Here are a small network's activations along a few directions, averaged over the inputs that share one value of a field.
Values that are neighbours, or in one group, have similar rows; names and order tell nothing.
In the rows, 500 means zero.
Strong random noise was added to every row along 10 fixed directions; ignore it. To show where, here is one row again and again, with new noise each time:
[319 674 610 520 410 560 484 354 251 606 511 393 702 324 589 454 288 597
 613 534 780 602 372]
[497 555 462 470 311 535 504 424 591 653 473 590 603 408 643 636 622 501
 350 432 634 512 603]
[608 507 442 580 551 340 536 437 502 475 532 520 502 484 504 559 393 441
 477 534 530 672 474]
[427 375 457 467 653 565 398 476 472 367 397 478 508 348 408 426 544 307
 547 608 441 488 489]
[508 337 449 509 511 501 484 459 515 432 458 528 584 370 469 554 577 464
 466 583 549 535 462]
[549 320 645 634 488 461 261 509 385 385 412 492 602 397 598 255 564 508
 388 421 624 625 593]
[574 388 394 505 430 478 660 405 607 591 567 531 633 391 546 740 518 611
 404 578 620 595 450]
[521 505 691 610 338 520 562 555 522 520 543 387 379 575 405 415 452 424
 266 404 380 471 440]
[586 480 551 496 446 518 469 549 610 530 508 455 448 510 558 435 424 547
 532 457 431 537 560]
[542 673 476 455 454 436 546 648 587 614 479 480 310 434 374 542 274 277
 519 506 344 536 425]
[435 642 446 561 379 310 741 447 400 598 625 537 537 568 436 775 474 619
 295 534 705 522 261]
[489 321 490 539 583 387 313 580 367 422 420 565 628 364 580 405 607 628
 418 507 737 588 512]


Field L:
l7: [433 465 431 488 581 521 449 619 383 498 395 572 518 424 363 519 649 321
 396 514 523 449 472]
l3: [548 575 398 519 653 426 533 520 461 503 538 552 476 649 477 584 541 517
 476 472 558 521 530]
l4: [521 409 457 484 550 493 567 621 529 567 467 555 494 389 385 595 550 483
 418 569 467 541 441]
l5: [470 504 424 423 248 592 515 410 637 375 395 637 435 439 316 716 665 257
 615 598 325 309 423]
l2: [583 613 370 508 385 343 677 596 551 606 595 612 420 588 426 674 501 468
 374 434 459 466 451]
l9: [417 655 456 474 636 720 541 222 530 398 503 418 441 648 472 441 544 123
 669 518 209 342 646]
l10: [360 666 523 378 567 516 416 661 337 600 469 462 439 328 433 376 273 361
 645 469 528 469 419]
l6: [264 648 635 479 536 615 575 574 394 606 535 397 395 641 494 413 527 454
 258 406 408 247 525]
l1: [443 413 619 593 382 541 473 322 342 451 440 557 720 319 500 496 591 455
 442 559 679 570 433]
l8: [480 481 289 389 781 489 485 541 581 549 444 571 488 450 494 595 594 470
 501 574 506 530 578]
A value of L combines one of 2 hidden first parts with one of 5 second parts; all combinations occur once.
Q: l2 and l5 share the first part; l2 and l9 share the second. Which value has the first part of l9 and the second part of l5?
A: l1
Q: l4 and l7 share the first part; l4 and l8 share the second. Which value has the first part of l8 and the second part of l7?
A: l3

Field B:
b8: [686 275 837 825 440 476 540 504 365 435 603 315 578 548 452 275 358 613
 287 402 499 712 431]
b9: [306 758 537 568 540 420 317 388 216 345 446 573 497 681 485 299 635 254
 495 329 563 358 541]
b6: [512 792 663 562 306 479 309 337 380 466 424 490 507 482 531 365 299 339
 744 427 544 667 446]
b4: [598 603 596 425 218 511 344 804 553 468 420 546 374 603 391 374 416 552
 874 396 380 382 440]
b3: [581 481 610 521 229 538 338 541 554 482 348 548 507 353 522 424 500 439
 575 506 504 587 536]
b5: [501 450 385 393 553 453 398 652 502 447 393 614 467 361 447 509 478 304
 710 557 418 429 522]
b10: [325 597 496 412 389 512 555 547 450 486 552 455 472 508 389 549 497 643
 518 543 587 347 310]
b7: [335 499 470 454 568 547 389 352 345 367 372 500 550 264 420 462 474 200
 629 653 518 507 418]
b1: [384 217 437 409 905 712 367 501 504 363 407 441 561 509 609 342 743 655
 562 619 461 403 711]
b2: [562 268 552 575 380 446 508 424 523 346 536 568 608 602 599 515 642 753
 561 537 534 438 468]
B is arranged as a 2 by 5 grid.
Q: Which values are neighbours of b7? Give them in the order they are listed.
A: b3, b10, b2
Q: Which values are neighbours of b9? Give them in the order they are listed.
A: b4, b5
A value of B combines one of 2 hidden first parts with one of 5 second parts; all combinations occur once.
Q: b10 and b9 share the first part; b10 and b6 share the second. Which value has the first part of b6 and the second part of b9?
A: b4
Q: b1 and b8 share the first part; b1 and b2 share the second. Which value has the first part of b2 and the second part of b8?
A: b5
